A small network was shown many inputs. Here are its activations along a few directions, one row for each input.
In each table, some parts of the input vary, and every possible input appears once, in random order.
Descriptions start from the smaller parts, as in this example, which fits no table here: one of 3 separate values, together with either a single point or one of 11 places around a ring or (one of 4 places along a line, together with one of 5 places around a ring).
Shared parts are said once, and a part with two or three values counts as separate values.

Other details of the inputs vary at random and push rows far along two fixed directions, the same in every table; ignore that.

A family of inputs:
x1: [ -2  16  46  44 -10 -26  32  -8  43   7 -51]
x2: [ -1  -1 -35 -24  24  -5  -9  20 -21 -21  26]
x3: [ 26  59 -33 -22  18   3 -15  -2 -43 -25  14]
x4: [-15   2 -39 -22   3  -3 -16  30 -28 -20  14]
x5: [-14   8  25  41 -26 -29  18 -34  46  21 -59]
x6: [ 23  43 -17   4  13   1 -10 -13 -19 -12  -8]
x7: [ 13  32   7   4  13   6  -8  -2 -17 -25   5]
x8: [-10 -72  18 -17 -15  14  -3  35  11  12  40]
x9: [-29 -82 -11 -16 -27  10 -14  29  12  23  33]
x10: [  2   7  47  41 -14 -12  21 -23  37  11 -36]
x11: [ 11  42 -32 -26  23  -4  -9 -10 -33 -29  24]
x12: [ 10  32 -17  -2  18  -7  -3 -23 -11 -18   1]
x13: [-16 -74  13 -19 -11  28  -1  28   4  23  28]
x14: [  9  32  -1  -2  19  20  -6  -6 -25 -14  -7]
x15: [-13  11  27  46 -29 -28  22 -38  47  24 -62]
x16: [  2  43  -1   3  22  10   6   6 -22 -18 -23]
x17: [-15  13  27  31 -34 -34  27 -32  46  25 -56]
x18: [-30 -81  -9 -22 -30   5 -10  30  12  25  32]
x19: [ -3   3  25  26 -11 -32  28 -38  45  23 -35]
x20: [-13 -87  -4 -16  -3   3  -7  17  23  18  33]
x21: [ -8 -48  11  -7  -2  28  -3  16   0  14  14]
x22: [  6  35   2  -1  13  22  -1  -8 -25  -9  -2]
x23: [  0   9  46  32 -17 -15  23 -19  34  13 -30]
x24: [  0 -78  -6 -13  -9  12 -13  28  14  24  26]
x25: [  7  33 -15  -2  15  -9   0 -22  -9 -12   6]
x26: [ 13  41  -6  -9  16  15 -14   5 -36 -31  27]
x27: [ 12   4 -32 -17  18   1 -12  30 -22 -11  15]
x28: [ 21  47 -14  -2   7  -5  -4 -12 -18  -7  -4]
x29: [ 25  55 -34 -14  22  10 -20  -3 -43 -23  18]
x30: [-10 -45  13 -18  -6  23   3  19   0  14  17]
Each input here is: one of 5 separate values, together with either a single point or one of 5 places along a line.
Changing only the choice among 5 separate values turns x8 into x11. The same change can be made to x26. Which row results?
> x25
Change only the place on the line of 5 in x21. List by row number the other rows that result.
> x13, x14, x22, x30
List by row number the other rows that have the choice among 5 separate values in common with x9.
> x4, x5, x15, x17, x18
List by row number the other rows that have the choice among 5 separate values in common with x29.
> x3, x6, x24, x27, x28
